Each row below holds a small network's activations on one input, seen along a few directions.
In each table, some parts of the input vary, and every possible input appears once, in random order.
A made-up example of a description, with smaller parts first: one of 6 places along a line, together with either a single point or one of 11 places around a ring or (one of 3 separate values, together with one of 8 places around a ring).
Shared parts are said once, and a part with two or three values counts as separate values.
In the rows, 128 means zero.

Other details of the inputs vary at random and push rows far along two fixed directions, the same in every table; ignore that.

A family of inputs:
x1: [124 100  11  78 109  50 149  80 182 173  79 172  33 111  73]
x2: [129 111 153 128 113 154 143 108 136 167 139 119  89 123 155]
x3: [120 140 101 121 150 121 126 134 127 116 134 133 154 114 113]
x4: [115 139 206 153 105 146 113 114 124 125 156  99 109 148 155]
x5: [151 132  88 133 145 129 119 138 125 111 112 130 160 127 126]
x6: [151 130  93 130 136 127 138 148 120 117 113 134 144 131 131]
x7: [112 126 205 141 103 155 126 116 108 149 137  95 123 153 146]
x8: [125 117 154 135 123 149 126  83 148 165 154 114  90 121 154]
x9: [130 128 155 134 134 148 118 173 119  84 117 126 177 124 110]
x10: [117 112 213 132 104 155 132 137 120 133 155 107 103 139 148]
x11: [121 116 191 129  97 161 139 130 127 156 150  94 127 128 169]
x12: [128 138 107 139 148 125 119 141 142 101 130 157 141 117 123]
x13: [142 124  96 128 147 138 120 138 137 119 118 136 152 112 123]
x14: [134 127 149 127 112 142 125  85 125 171 137 107 104 131 158]
x15: [127 113 158 115 113 137 149 109 131 175 150 118  81 123 161]
x16: [124 131 114 123 143 125 137 157 115 120 117 146 140 122  98]
x17: [107  97 128 118  78 101 112 171 170  86  99  92 188 139 112]
x18: [132 141 105 131 147 120 116 140 108 111 112 137 156 135  98]
x19: [140 129 141 143 128 145 120 162 116  87 113 128 186 143 133]
x20: [118 108 201 140  98 170 131 126 129 141 148 113 118 137 160]
x21: [123 146 131 136 135 127 118 154 111  91 138 104 194 139 131]
x22: [122 133 105 114 144 129 137 144 119 123 112 137 153 113 114]
x23: [142 147  89 142 148 114 122 144 134 102 125 134 151 128 135]
x24: [144 137 114 128 136 122 131 148 109 104 111 145 131 133 104]
x25: [109 121 168 129 122 148 121  95 124 166 139 121  94 127 124]
x26: [117 134 153 132 119 135 130  99 145 163 154 116  95 116 162]
x27: [109  94 129 110  77  88 126 192 165  82 115  95 173 149 119]
x28: [132 134 133 135 137 136 117 162 133  96 142 111 196 119 136]
x29: [132 121 145 138 132 153 121 169 127  89 118 133 186 127 128]
x30: [137 121 135 136 134 152 125 172 131  97 119 115 189 122 137]
x31: [121 117 163 138 121 150 121  86 144 151 152 132  95 127 144]
x32: [124 129 105 109 143 117 147 160 115 118 128 139 141 120 119]
x33: [142 142  17  91 160  84 163  68 117 188  96 188  35 108  92]
x34: [136 146 102 144 144 116 118 134 131  99 126 151 141 133 128]
x35: [118 123 169 126 114 127 143 104 108 167 143 121  71 150 138]
x36: [123 135  98 116 148 129 124 143 120 116 119 134 163 112 110]
x37: [114 150  98 126 151 114 127 149 129 107 131 137 154 112 120]
x38: [133 115 162 131 110 138 140 104 121 152 142 131  80 148 156]
x39: [144 139 109 131 144 125 112 138 113  98 110 141 148 130  99]
x40: [136 142 147 146 136 132 107 156 116  75 134 117 178 141 114]
x41: [151 131  95 130 141 129 132 138 124 118 105 133 149 128 130]
x42: [113 100  84 115  93  85 104 139 174 102  97 111 161 123  96]
x43: [118 125 157 116 110 128 150 101 109 170 145 112  79 143 156]
x44: [130 141 100 118 140 121 136 137 108 121 108 131 153 129 119]
x45: [141 130  99 118 144 129 135 151 129 120 111 137 162 108 122]
x46: [132 132 149 132 117 133 127  83 131 164 151 106 103 133 158]
x47: [135 135  18  87 166  91 163  81 127 183 100 194  44  92  84]
x48: [117 109 199 143 104 174 112 110 135 141 148 109 128 134 158]
x49: [158 132  19 105 161  93 153  72 129 170  92 208  37 112  91]
x50: [100 135 169 138 125 133 125 101 133 157 152 124  86 128 134]
x51: [115 134 165 138 122 132 122  85 119 158 148 114  93 145 130]
x52: [128 137 132 147 139 138 116 171 141  87 139 116 183 122 145]
x53: [143 135 127 148 136 136 114 156 127  88 136 107 190 139 141]
x54: [131 139  31 103 179  86 140  59 138 179 113 198  36  98  67]
x55: [126 145 117 135 150 119 117 145 134  96 129 150 131 115 105]
x56: [134 136 114 131 153 124 115 141 131  93 128 146 146 116  95]
x57: [143 137  99 140 147 122 116 131 128  96 125 148 156 134 117]
x58: [131 119 160 137 111 151 119  75 128 162 135 127  87 140 150]
x59: [109 106  84 125  98  73 103 134 179  94 112 110 160 121  98]
x60: [138 136 151 139 130 139 117 166 108  82 113 120 176 140 116]
x61: [123 156 106 140 150 105 120 146 116 102 125 140 146 135 107]
x62: [148 137  97 122 138 122 134 138 118 124 108 131 155 124 130]
x63: [121 157  97 130 145 107 127 136 118 111 129 131 146 128 127]
x64: [111 116 172 122 120 135 143 117 118 163 147 126  80 135 132]
x65: [124 106 167 126 113 146 142 105 133 160 148 138  73 132 152]
x66: [152 126  95 126 140 117 141 155 119 113 121 135 138 135 136]
x67: [125 141 131 131 130 136 116 157 105  98 124 105 195 137 130]
x68: [135 125 150 124 106 138 144 102 120 172 136 111  94 134 161]
x69: [100 116  89 132  94  65 105 139 182  96 113 113 143 116 111]
x70: [121 118 174 128 118 154 118  87 131 159 139 125  78 122 127]
x71: [143 118 100 121 145 125 142 161 130 115 126 140 138 120 130]
x72: [133 140 107 128 141 116 135 156 103 112 111 141 147 138 101]
x73: [110 120 172 126 120 147 134 101 123 168 132 124  91 128 126]
x74: [117 115 211 136 100 165 129 130 121 137 147 106 109 135 143]
x75: [145 133 116 124 141 113 134 155 108 100 119 146 126 137 109]
x76: [119 139 186 146 102 142 122 113 130 144 160  87 127 141 182]
x77: [126 119 153 123 116 150 126  92 136 172 141 113 104 115 152]
x78: [136 121 152 121 110 129 147 108 119 167 145 112  88 139 165]
Description of these inputs: one of 6 places along a line, together with either a single point or (one of 2 separate values, together with one of 6 places around a ring).
The inputs of x63 and x33 match in every part but the place on the line of 6. If x26 is changed in the same way as x63 into x33, which row does it become?
Answer: x11
The inputs of x37 and x22 match in every part but the place on the line of 6. If x34 is changed in the same way as x37 into x22, which row does it become?
Answer: x19
Start at x65 and move only the place on the line of 6, one step at a time. The first step leads to x20. Which rows follow, in order?
Answer: x29, x48, x31, x12
List by row number the other rows that have the place on the line of 6 in common with x25.
Answer: x5, x13, x14, x18, x36, x39, x42, x48, x58, x67, x70, x77
Which other rows does x45 become when the choice among 2 separate values takes its other values? List them by row number.
Answer: x62
Which other rows does x30 become when the choice among 2 separate values takes its other values? List them by row number.
Answer: x41

A family of inputs:
x79: [142 125  89 111 142 120 141  34 127 208 119 159  22 119 115]
x80: [126 130 124 135 137 135 116 169 127  82 113 141 181 125 108]
x81: [125 142  63 122 149  93 115 150 133  94 103 139 175 119  85]
x82: [137 151 108 130 157 132 135 165  94 106 117 136 176 130 119]
x83: [111 132 144 133 116 118 109 163 126  85 127 104 188 139 111]
x84: [138 145  90 121 169 133 141 151 106 122 118 157 149 111 111]
x85: [108 123 241 139 105 184 136 129 102 151 166  92 124 143 172]
x86: [131 146  61 127 147  90 110 158 139  79 108 130 191 117  99]
x87: [154 131  55 106 150 105 142  20 137 211 115 170   6 109 116]
x88: [134 131  73 123 132 100 135  37 153 189 121 164  24 120 132]
x89: [133 120 153 132 131 155 123 123 124 136 135 119 138 125 133]
x90: [141  85 123  91  91 123 167 100 133 193 114 122  53 133 143]
x91: [152 160  64 127 171 114 133 173 101  88 109 149 188 119 113]
x92: [140 138  65 136 153 109 118 155 149  83 113 157 169 113 115]
x93: [152 151  32 111 194  95 148 173 108  93 101 200 134 106  70]
x94: [102 114 147 115 111 124 127  63 149 183 141 129  51 118 121]
x95: [127 133 149 124 132 151 145  76 122 191 148 131  63 115 160]
x96: [155 133  50 113 176 112 129 152 119  96  99 177 153 108  75]
x97: [123 130 177 138 122 157 138 109 124 159 166 111 104 130 177]
x98: [149 129  93 126 159 118 125 171 122  82 115 158 156 121  89]
x99: [149 155  44 110 182 102 146 149  93 112  98 182 135 118  82]
x100: [116 129 197 154  92 157 109 124 132 122 141  84 155 146 171]
x101: [ 97 114 199 138  96 134 114 134 144 121 155  96 123 136 134]
x102: [152 135  99 134 154 135 115 170 126  80 120 131 200 116 119]
x103: [129 119 196 141 107 148 121 131 115 123 146 103 121 153 140]
x104: [116 115 150 127 114 129 134  69 146 177 134 151  28 125 127]
x105: [120 124 142 130 113 119 131  80 135 161 126 145  48 138 123]
x106: [134 143 136 136 134 133 137 120 113 141 147 122 121 136 159]
x107: [126 124 111 123 125 129 132  43 155 195 126 151  34 108 140]
x108: [134 122 177 146 108 149 117 109 129 136 156  93 129 147 169]
x109: [137 121 121 112 129 128 139  45 121 196 127 150  28 128 119]
x110: [122 138 104 139 127 100 107 159 146  78 133 108 192 132 125]
x111: [104 119 179 145 100 135 108 129 159 118 163  84 153 131 161]
x112: [136 138  59 126 161 114 123 146 135 102  96 169 156 108  91]
x113: [129 140  63 125 152  99 112 159 150  84 113 138 186 104  98]
x114: [106 119 220 146  85 162 117 108 123 141 144  93 118 154 159]
x115: [101  89 211 123  52 135 132 215 138  92 134  46 215 156 164]
x116: [141 146  49 128 160 103 121 149 125  93  87 165 166 120  87]
x117: [108  90 251 143  43 171 128 242 125  68 133  38 249 170 188]
x118: [145 153  80 123 169 105 141 178  95  87 110 165 152 130  92]
x119: [120  98 202 113  76 157 165 181 106 144 137  76 146 153 181]
x120: [134 117 165 139 118 152 121 105 141 144 157 108 116 130 163]
x121: [ 91 114 219 143  88 159 108 124 143 136 159  71 150 136 157]
x122: [105 121 157 127 103 108 123  91 141 152 141 117  69 138 120]
The inputs of x107 and x102 match in every part but one. If x117 is changed in the same way as x107 into x102, which row does it become?
Answer: x90
The inputs of x82 and x79 match in every part but one. If x118 is changed in the same way as x82 into x79, which row does it become?
Answer: x103
What is each input in this table made of?
Answer: one of 4 places along a line, together with either a single point or (one of 2 separate values, together with one of 5 places along a line)
Which other rows does x109 become when the place on the line of 4 takes its other values? List them by row number.
Answer: x83, x99, x114
Start at x92 and move only the place on the line of 5, one step at a time. The first step leads to x107. Which rows follow, in order?
Answer: x112, x80, x104
